Each row below holds a small network's activations on one input, seen along a few directions.
In each table, some parts of the input vary, and every possible input appears once, in random order.
A made-up example of a description, with smaller parts first: values(3) and (point or ring(11) or (line(4) and ring(5))).
Shared parts are said once, and a part with two or three values counts as separate values.
In the rows, 128 means zero.

Other details of the inputs vary at random and push rows far along two fixed directions, the same in every table; ignore that.
These rows show it; all are for the same input, with only those details redrawn:
[124 136 146 146 118 109 132 126 104 203 144  97]
[104 113 118 127 147 124 135 142 144 143 132 135]
[101 112 117 128 148 125 135 140 144 140 131 134]
[101 112 116 128 147 126 134 140 142 139 130 132]
[144 120 113 113 123 160 122 145 106 117 129 118]
[143 120 111 113 124 158 123 145 108 119 130 119]
[103 113 117 127 146 127 134 139 143 139 130 132]
[105 112 117 127 148 125 134 141 142 140 130 132]

A family of inputs:
r1: [147 143 102 115 112 160 114 139 126 109 118 112]
r2: [139 137 108 105 122 168 127 146 117 121 118 112]
r3: [106 119 126 135 141 116 123 124 141 125 141 149]
r4: [112 110 122 134 129 104 135 126 155 122 121 131]
r5: [115 113 136 138 129 103 134 121 150 115 129 149]
r6: [115 125 121 119 146 113 146 137 159 135 111 118]
r7: [105 113 116 128 146 126 134 140 140 139 131 131]
r8: [167 170 133 150  72 138 110 118  93 168 132  83]
r9: [136 184 144 156 107 114 138  87  84 220 115 129]
r10: [107 133 138 128 159 118 124 120 136 124 141 150]
r11: [110 117 112 133 145 117 122 131 147 135 132 132]
r12: [149 114 138 105 124 145 132 135 107 103 128 131]
r13: [135 159 149 165  87  89 134 115 128 184 124  92]
r14: [106 117 111 138 138 116 124 130 150 128 132 134]
r15: [139 136 137 105 137 160 125 133  99 108 141 141]
r16: [146 143 133 134 119 153 114 121 109  95 138 143]
r17: [109 137 105 140 132 122 133 136 164 131 122 130]
r18: [152 119 121 136  98 142 121 130 126  93 113 122]
r19: [109 117 111 145 133 116 124 130 155 128 130 138]
r20: [170 160 144 124  80 129 120 115  85 173 122  68]
r21: [112 120 112 154 127 115 125 131 156 127 130 140]
r22: [114 127 146 126 142 103 138 114 144 113 133 148]
r23: [143 134 138 107 143 160 115 127 105 108 138 137]
r24: [107 133 135 140 144 118 127 115 142 119 142 155]
r25: [155 120 120 128 100 142 120 131 119  95 116 117]
r26: [114 123 150 116 152 114 152 125 138 123 138 147]
r27: [153 134 145 121 114 144 123 117 114  88 127 136]
r28: [153 121 133 118 112 138 119 128 108  92 127 130]
r29: [108 117 129 131 149 117 118 126 140 130 138 148]
r30: [127 146 157 165 103  96 115 108 105 186 149 115]
r31: [116 132 115 135 124 110 144 129 168 123 114 125]
r32: [128 162 136 145 112 103 124 120 114 202 136  87]
r33: [112 107 125 123 142 111 147 138 145 129 122 126]
r34: [141 139 135 117 126 158 111 118 106  98 139 141]
r35: [106 112 118 129 149 126 128 136 146 140 129 130]
r36: [115 110 125 131 137 104 133 128 150 125 119 126]
r37: [132 130 156 142 113  95 135 115 110 195 133  88]
r38: [154 137 112 110 105 148 126 133 127  99 110 107]
r39: [113 126 121 117 141 117 154 141 155 134 114 118]
r40: [144 137 109 106 126 168 120 141 120 121 118 110]
r41: [108 116 129 126 155 121 126 131 136 134 140 145]
r42: [115 131 145 145 134 104 138 117 148 108 131 154]
r43: [157 119 136 113 119 140 116 127 108  97 125 126]
r44: [110 122 127 151 133 114 121 125 146 122 137 154]
r45: [169 154 117 111 115 161 142 110  94 104  80 148]
r46: [116 126 148 124 150 107 137 113 142 117 133 144]
r47: [154 123 135 133 104 137 118 128 116  89 121 135]
r48: [154 130 146 103 138 146 128 125 108  97 129 132]
r49: [139 120 128 109 130 158 119 139 103 110 138 137]
r50: [154 115 136 106 128 142 123 134 108 101 125 128]
- What do these inputs look like to the network? => values(2) and (point or (line(4) and line(6)))
- The inputs of r17 and r31 match in every part but the values(2) part. If r15 is changed in the same way as r17 into r31, which row does it become? => r26
- The inputs of r18 and r21 match in every part but the values(2) part. If r12 is changed in the same way as r18 into r21, which row does it become? => r49
- Which other rows does r42 become when the line(4) part takes its other values? List them by row number. => r13, r18, r47

A family of inputs:
r51: [109 158 114 192  84  60 161  99 167 200  83 117]
r52: [183 186 162 145  77 142  99  88  62 145 143 113]
r53: [ 98 114 121 145 139 115 124 140 129 191 156 113]
r54: [166 104 131  95 125 173 113 137  98  47 136 151]
r55: [102 133 119 112 173 128 159 128 166  97 104 168]
r56: [109  97 112 118 147 110 148 149 182  86 108 133]
r57: [115 131 169 159 105  58 137 112 148 165 138 105]
r58: [174 148 138 108 101 167 113 128  60 166 128  85]
r59: [ 96 136 133 123 168 112 155 114 170  87 114 185]
r60: [104 128 118 156 113  94 124 142 150 192 139  79]
r61: [108 125 128 142 117  85 136 135 155 182 127  80]
r62: [165 120 122 109 123 181  96 128  98  47 133 161]
r63: [ 95 103 134 117 174 114 146 127 159  83 128 188]
r64: [115 113 153 134 139 100 139 122 121 169 144 122]
r65: [171 114 114 122  93 164  90 137 126  35 128 124]
r66: [ 80 133  83 122 175 145 141 146 177 120 115 160]
r67: [ 76 102  88 119 180 145 134 155 166 116 128 159]
r68: [173 175 132 111  99 165 123 118  76 164 116  88]
r69: [169 118 120  84 135 189 127 139  91  68 112 139]
r70: [173 130 135 110  97 162 107 137  64 158 139  81]
r71: [107 120 162 166 124  78 116 108 122 171 169 137]
- What do these inputs look like to the network? => point or (line(4) and line(5))
- Which other rows does r59 become when the line(4) part takes its other values? List them by row number. => r54, r57, r63
- Start at r60 and move only the line(4) part, one step at a time. The first step leads to r53. Which rows follow, in order? => r67, r66

A family of inputs:
r72: [ 68  75  95 114 187 117 135 156 192  90 130 166]
r73: [146 128 147 138  95 116 115 126  85 200 144  73]
r74: [174 135 132 107 106 166 114 120  99  58 118 149]
r75: [141 184 154  89 144 147 170 114  61 238 108  94]
r76: [145 156 127 153  81 124 121 129  98 204 132  68]
r77: [ 59 140 150 174 167  54 148 100 168 203 144 163]
r78: [157 103 117  92 131 182 102 150  97  80 141 122]
r79: [164 142 122 105 131 189 106 121  88  73 130 155]
r80: [175 112 117 104 101 162 124 144 116  64 108 109]
r81: [ 91 120 108 131 154 100 154 130 206  77  99 168]
r82: [160 127  98 106 116 190 102 152 104  84 126 125]
r83: [167 137 105 109 117 189 107 128 100  70 111 147]
r84: [147 135 138 140  87 115 121 132  94 203 137  60]
r85: [159 138  81 110 104 185 112 156 122  89 108  98]
r86: [ 68  95  82 132 174 125 142 155 198 102 118 165]
r87: [157 126 108 107 122 193 103 149  98  86 137 129]
r88: [157 139 188 143  97  98 118 105  76 180 160  94]
r89: [175 132 125 113 100 164 122 123 106  64 109 141]
r90: [ 86  94 110 125 162  94 151 144 210  80 106 148]
r91: [ 80 116  77 134 168 122 152 138 203  87  92 175]
r92: [165 113  94  95 109 177 111 159 121  84 113  89]
r93: [136 156 158 149 110 125 110 117  77 200 168  99]
r94: [ 66 111 164 164 154  33 151 111 172 190 149 141]
r95: [ 74 138 151 175 134  35 168  99 185 190 124 137]
r96: [ 81  79 112 126 172 101 150 144 198  72 114 173]
r97: [171 136  96 110 110 190 114 129 105  73 101 140]
r98: [141 135 172 133 115 119 108 116  70 197 173  90]
r99: [ 86 109 129 128 173 103 145 120 182  73 127 198]
r100: [152 178 138 156  82 113 124 104 106 197 116  82]
r101: [ 66 115 181 160 168  39 149 106 160 187 167 149]
r102: [152 164 190 148  98 102 121  88  73 175 159 121]
- What do these inputs look like to the network? => point or (ring(5) and line(6))
- Start at r101 and move only the line(6) part, one step at a time. The first step leads to r88. Which rows follow, in order? => r94, r96, r80, r90

A family of inputs:
r103: [105 125 105 145 125 103 137 135 176 137 111 115]
r104: [ 99 116 126 129 143 103 131 140 166 134 137 115]
r105: [102 134 148 133 148 101 136 116 158 121 141 147]
r106: [109 106 156 142 142  90 135 118 139 119 142 162]
r107: [168 105 109  98 104 169 109 152 121  54 120 107]
r108: [ 98 125  97 138 143 122 137 138 159 160 112 127]
r109: [103 110 102  95 182 169 128 144 150  58 129 194]
r110: [ 99  89 136 139 142  95 134 139 150 132 142 133]
r111: [171 118 131 107 108 155 114 127 115  42 120 141]
r112: [104 113 142 139 147 104 137 116 135 133 137 168]
r113: [143 177 137 141 114 145 126 108  88 177 130 117]
r114: [100 120 140 137 155 110 133 117 133 137 141 166]
r115: [101 118  98 142 138 117 141 136 158 153 113 131]
r116: [ 94 130 145 128 169 115 129 124 136 135 155 156]
r117: [150 131 162 144 106 120 124 107  78 153 141 136]
r118: [146 160 118 134  90 134 121 131 115 170 124  78]
r119: [113 128 127 153 131 104 147 112 149 133 113 162]
r120: [150 143 166 132 118 126 107 106  80 153 156 118]
r121: [144 146 143 124 107 134 116 135 107 161 148  74]
r122: [153 157 122 140  87 127 116 129 116 166 117  73]
r123: [161 162 148 150  80 111 126 101 104 145 120 110]
r124: [107 111 105 150 128 108 146 134 158 145 108 132]
r125: [110 130  86 109 160 158 138 135 182  37 101 179]
r126: [118 133 130 154 120  90 144 113 163 118 110 151]
r127: [ 95 100 116 133 152 116 132 138 144 151 136 136]
r128: [188 138 148  41 146 177 172 122  85  68  72 133]
r129: [153 137 120 145  88 130 125 124 100 173 116  92]
r130: [165  94 115 100 117 172 106 152 104  62 132 119]
r131: [156 124 148 135  87 111 117 129 109 147 138  80]
r132: [146 149 158 133 120 133 110 107  75 168 148 125]
r133: [113 116 155 146 128  80 139 116 158 109 130 150]
r134: [107 130 123 149 135 106 146 111 148 136 115 162]
r135: [108 147 124 148 136 102 138 110 164 127 113 146]
r136: [157 136  80 100 117 197 113 158 115  98 108 116]
r137: [148 116 140 137 101 128 119 130  88 163 138 103]
r138: [ 84 116 112 127 169 130 135 146 144 161 142 136]
r139: [ 97 102 128 130 155 109 124 139 148 146 146 127]
r140: [146 163 165 131 112 126 120 111  94 151 149 105]
r141: [141 130 134 127 113 141 110 131  86 181 144  95]
r142: [148 182 140 142 102 131 125 108 103 161 128 108]
r143: [163 113 133 103 126 166 106 128  96  57 137 150]
r144: [117 108 113 101 165 146 123 136 172  27 117 174]
r145: [107  97 136 143 126  85 138 136 169 121 129 122]
r146: [149 139  79 102 128 203 118 159 115 101 110 117]
r147: [138 136 143 123 123 142 110 135  89 172 161  88]
r148: [103 140 118 146 149 115 138 111 151 141 114 159]
r149: [156 133 172 139 104 111 117 106  84 144 153 122]
r150: [150 134 148 131  98 117 111 127 110 156 139  76]
r151: [157 148 171 139  94 106 118 104 100 137 143 109]
r152: [ 97 127 147 128 161 109 128 122 138 132 156 156]
r153: [100  94 129 133 147 101 127 137 150 137 146 127]
r154: [155 143  85 104 117 189 117 159 130  83 106 106]
r155: [109 114 136  78 173 106 197 141 148 162  85 109]
r156: [107 138 122 147 139 110 139 111 148 140 117 157]
r157: [110 141 125 148 126  95 140 111 165 123 115 147]
r158: [173 117  88 112  93 172 118 149 128  59  93 110]
r159: [148 115  96  91 134 200 109 158  97  95 133 125]
r160: [142 132 144 123 117 135 107 135  89 170 160  88]
r161: [157  97 104 101 117 183 114 153  99  77 124 129]
r162: [100 150 117 140 150 120 140 116 150 148 120 158]
r163: [109 116 111 150 116  96 143 135 172 130 108 120]
r164: [ 89 135 135 130 170 127 135 125 131 149 147 162]
- What do these inputs look like to the network? => values(2) and (point or (ring(5) and line(6)))
- The inputs of r122 and r135 match in every part but the values(2) part. If r137 is changed in the same way as r122 into r135, which row does it become? => r117
- The inputs of r162 and r136 match in every part but the values(2) part. If r111 is changed in the same way as r162 into r136, which row does it become? => r131
- Start at r120 and move only the ring(5) part, one step at a time. The first step leads to r132. Which rows follow, in order? => r148, r135, r144
- Start at r147 and move only the line(6) part, one step at a time. The first step leads to r160. Which rows follow, in order? => r139, r153, r130, r110
